Each row below holds a small network's activations on one input, seen along a few directions.
In each table, some parts of the input vary, and every possible input appears once, in random order.
Descriptions start from the smaller parts, as in this example, which fits no table here: ring(5) and (point or (values(2) and line(4)) or ring(9)).
Shared parts are said once, and a part with two or three values counts as separate values.
(in the rows, 128 means zero)

Other details of the inputs vary at random and push rows far along three fixed directions, the same in every table; ignore that.

Table:
row 1: [176 135 148 156  99 108 165 144 201 107 163  95  15]
row 2: [159 174 114 102 101 129 144 156 155 167 226 106 115]
row 3: [142 128 128 152 142 170 137 165 145 124 192 141  95]
row 4: [118 198 111 157 159 150 162 159  85 170 187 118  89]
row 5: [154 130 151 122 129 115 105 102 113 145 110  97 161]
row 6: [135  90 138 148 129  64 133  95 146  92  54 109 117]
row 7: [179 131 126 171 104  98 143 101 136 129 177 112 142]
row 8: [164 176 134  99 114 145 146 152 140 171 186 123 128]
row 9: [103 120  90 116 158 184 125 161 104 120 135 181 162]
row 10: [114  98 132 126 134  90 109 109  90 142  86 145 166]
row 11: [204 164 128 134 115 121 136 128 150 166 190  95 143]
row 12: [ 89  77 141 160 170  86 127  82 138  67  38 129 146]
row 13: [155 136 131 130 111  96 105 102 135 142 164  78 140]
row 14: [143 122 126 115 117 106 125 130  97 155 145 139 153]
row 15: [ 93 107 153 151 127 143 139 140 135 122 112 152  87]
row 16: [131  96 133 155 129  64 128  89 151  93  55 115 114]
row 17: [140 111 154 141 108  65 127  80 143  89  84  93  98]
row 18: [140  98 128 130 124 104  87 101  71 142 106 127 178]
row 19: [183 121 132 165 136  94 133  97 119 132 199 104 173]
row 20: [168 118 151 142 127 105 126  95  97 123 192  95 169]
row 21: [139 155 146 137  82 121 173 113 179  73 147 107  53]
row 22: [ 64 128 122  96 144 179 145 149 140  62  84 165  89]
row 23: [ 71 114 140 109 137  91 138 119 173  95  48 112  94]
row 24: [105  86 158 173 168 115  92 105  91 149 138 142 166]
row 25: [142 159 165  99 114 108 180 136 188 112 115  95  71]
row 26: [112 114 125 127 124 137 130 132  83 146 133 162 175]
row 27: [145  97 107 150 136  98  93 107  91 147 102 141 183]
row 28: [170 116 136 182 115 138 125 137 124 152 189 125 122]
row 29: [139 151 106 106 100 153 122 144 121 128 154 146 105]
row 30: [141 140 131 123 135 126 138 130 166 121  87 117 116]
row 31: [128 114 105 145 142 100  93 109 136 143 109 113 165]
row 32: [117 121 116 136 117 154 105 118  81 132 129 156 168]
row 33: [109 142 132 106 112 118 137 126 183  90 105  92  68]
row 34: [149 148 113  89 107 152 122 158 126 148 185 102 128]
row 35: [114 156  91  96 118 173  98 154 125 150 160 137 132]
row 36: [170 152 125 130  99  97 134 120 125 160 196 126 128]
row 37: [155 180 109 109 101 129 138 150 160 168 227 112 112]
row 38: [101  86 169 144 126  71 155  89 127  90  57 117 132]
row 39: [109  70 121 164 168 124  59 121 101 171  87 123 175]
row 40: [116 141 150 129 100 109 185 123 172  86 123 127  70]
row 41: [128 104 138 149 147 113  96  84  81 122 140 125 190]
row 42: [ 91  77  96 115 155 139  95 142  79 126  33 177 176]
row 43: [141 143 158 116 112 120 183 123 174  61 159  93  62]
row 44: [100 111 123 105 158 149 123 147 134 118  28 144 143]
row 45: [153 168 135 129 124 118 118 113 137 175 162 125 149]
row 46: [177 135 137 140  93 112 188 135 163  98 169 100  92]
row 47: [131  82 120 157 138 115 110 108  78 135  96 143 202]
row 48: [110 108 136 121 153 126 131 124  90 131 143 148 177]
row 49: [ 85  99 130 137 131 195 102 155  92 127 103 170 116]
row 50: [115 130 114 118 114 132 110 121 119 115 102 147 113]
row 51: [133 142 115 121 101 168 130 141 102 127 165 149 136]
row 52: [131 140 125 149 110 120 131 111 112 147 167 150 153]
row 53: [105 123  78  96 143 173 105 176 117 150 117 153 160]
row 54: [155 141 136 103 126 149 108 131 101 159 135 114 164]
row 55: [ 81 121 138 126 151 121 145 116 138  92 105 153 122]
row 56: [155 109 150 169 123  92  97 107 107 177 166 123 130]
row 57: [168 140  93 103 108 156 142 175 118 146 174 147 126]
row 58: [ 50 111 127 100 131 158 160 154 131  84  45 181 102]
row 59: [152 133 159 150 102  41 152  80 169 108 125  94  86]
row 60: [142 146 170 140 128 125 140 129 176 152 139 104  68]
row 61: [117 128 106  95 114 160 115 151 100 125 115 157 123]
row 62: [130  89 154 155 151  75 154  90 151  70  88 100 128]
row 63: [134 137 128 107 136 155  94 126  97 158 111 130 171]
row 64: [126 134 171 129 128 148 133 128 179 116  94  97  45]
row 65: [107 132 143  94 119 100 164 143 180 103 106  96  78]
row 66: [108 110 149 147 125  54 127  79 147 104  63 124 109]
row 67: [159 130 136 123 111  96 111 108 130 141 162  72 143]
row 68: [149 127 138 160 133 105 103  77 102 126 179 114 172]
row 69: [ 74  96 159 153 161  74 132  72 140  79  60 133 135]
row 70: [150 145 119 133 102 102 164 129 191  89 121 119  55]
row 71: [142  95 130 126 124 103  90 104  68 141 106 124 180]
row 72: [107 120 123 144 119 127 163 125 168  74  77 142  87]
row 73: [119 186 110  74 121 194 149 186 150 156 154 164 102]
row 74: [149 118 112 141 132  95 108 114 141 144 134  97 158]
row 75: [113 127 168 138 141  70 129  81 162 118  52 104 123]
row 76: [142 131  94 100 128 151 125 170 131 151 155 121 146]
row 77: [107 116  96 125 129 172 135 156 110 118 105 176 146]
row 78: [ 82 102 119 123 146 103 128 123 178  84  28 114 101]
row 79: [145 176 101 185 168 138 143 146  79 164 171 103 118]
row 80: [ 88 109 118 114 142 184  84 160 119 151 113 135 107]
row 81: [108 189 105 147 157 179 148 160  77 144 156 115  78]
row 82: [128 108 132 126 145 126 163 134 144  83 120 125 121]
row 83: [112 109 145 140 152 100 129  99 106 122 135 136 169]
row 84: [147 154 127 117 127 150  96 120 112 161 137 125 159]
row 85: [ 72 141  93  93 139 160 106 159 129 151 112 164 139]
row 86: [114 134  97 128 148 167 136 147 133 109 147 166 135]
row 87: [116 112 162 150 139 145 130 125 143  95 145 117  77]
row 88: [139 109 141 145 141 113 107  90  87 121 155 117 181]
row 89: [152 164 108 113 129 163 132 155 153 149 138 137 125]
row 90: [160 125 133 140 113  77 116 101 103 161 160 123 160]
row 91: [150 141 127 113 109 103 170 146 205  96 135  77  65]
row 92: [103 157 122 101 133 157 164 157 206  85  54 138  55]
row 93: [127 123 146 146 142  95 135  95 119 124 161 127 157]
row 94: [ 77 121 101 101 168 239 102 205 124 156  64 193 112]
row 95: [ 61 103 108  97 139 216  99 186 105 122  64 193  77]
row 96: [ 76 124 102  90 120 209 131 173  93 106  95 188 128]
row 97: [122 102 124 128 138 105  72  99  90 152 110 103 192]
row 98: [104 135 116 100 144 168 144 159 104 131 169 170 150]
row 99: [112 149 104  85  99 211 154 186 111 112 155 169 105]
row 100: [213 141 142 146 122  92 127 108 132 170 176  78 170]
row 101: [138 188 110  73 110 208 139 180 146 142 162 144  94]
row 102: [160 146 140 142 127 113  87  86 113 162 135 105 171]
row 103: [129 159 126  97 132 155 126 151 123 168 138 147 147]
row 104: [130 104 146 161 142  97  82 107 118 188 155 101 150]
row 105: [136 155 112  94 114 136 134 160 137 163 188 119 131]
row 106: [104  99 132 159 136 102 102  89  77 147 103 157 200]
row 107: [173 141 133 147  93 112 182 129 169  99 170 106  89]
row 108: [122 121 119 108 110 173 131 150  84 124 138 151 151]
Description of these inputs: values(3) and (point or (line(5) and (point or line(6)))).
Q: Changing only the values(3) part turns row 3 into row 87. The same change can be made to row 11. Which row results?
A: row 63
Q: Changing only the values(3) part turns row 58 into row 96. The same change can be made to row 36. Which row results?
A: row 17
Q: Changing only the values(3) part turns row 31 into row 85. The same change can be made to row 74. Which row results?
A: row 23
Q: Change only the values(3) part in row 18. List by row number the other rows that result.
A: row 10, row 42
Q: Change only the line(5) part in row 54. List by row number the other rows that result.
A: row 20, row 34, row 71, row 108
Q: Change only the values(3) part in row 37. List by row number the other rows that result.
A: row 33, row 78

Table:
row 109: [120 144 124 135 131 155 139 144 112 136 169 148 116]
row 110: [147 110 134 165 125 127 100 111  84 155 169 134 157]
row 111: [124 137 145 113 129 115 129 120 156 121 106  97 107]
row 112: [131 126 141 134 127  81 146  94 128 108 119 115 148]
row 113: [127 138 124 137 124 159 133 145 111 135 166 148 112]
row 114: [172 140 136 138 114 103  93 104 108 182 169  99 163]
row 115: [126 137 128 137 142 106 150 126 158 118 107 114 111]
row 116: [124 128 136 120 116 103 155 115 144  96 115 127 118]
row 117: [ 77 149 108 107 148 195 148 175 110 122 133 178 105]
row 118: [133 113 135 122 102 110 144 118 144  95 113 128 110]
row 119: [139 116 128 141 122 114 133 130 159 116 104 118  99]
row 120: [134 129 130 148 139 141 121 125 100 140 176 130 147]
row 121: [130 159 120 102 121 148 121 148 130 160 149 128 123]
row 122: [111 128 108 116 147 155 133 157 144 120 106 141 121]
row 123: [145 141 104 127 125 150 129 155 134 148 150 140 123]
row 124: [137 136 132 111 109 134 115 136 142 143 124 117 104]
row 125: [118 149 144 114 131 107 137 119 152 128 104 102 106]
row 126: [130 122 135 122 109 107 150 116 143  95 113 127 114]
row 127: [ 81  84 120 144 172 110  97 112 105 127  24 149 173]
row 128: [ 93  94 108 113 152 144  95 124  71 129  88 168 210]
row 129: [178 112 134 166 130  88 109  99 131 148 154  92 160]
row 130: [125 121 138 141 128 145 135 132 127 112 148 129 105]
row 131: [132 113 137 119 112 114 146 118 147  88 116 121 118]
row 132: [139 145 122 100 118 159 112 151 133 152 150 123 123]
Q: Changing only one part turns row 118 into row 124. The same change can be made to row 116. Which row results?
A: row 121
Q: What is each input in this table made of?
A: values(4) and ring(6)
Q: Change only the values(4) part in row 128. List by row number the other rows that result.
A: row 111, row 120, row 122
Q: Start at row 109 and move only the ring(6) part, one step at a time. The first step leads to row 117. Which rows follow, in order?
A: row 120, row 130, row 110, row 113
Q: Change only the values(4) part in row 126. List by row number the other rows that result.
A: row 113, row 114, row 123
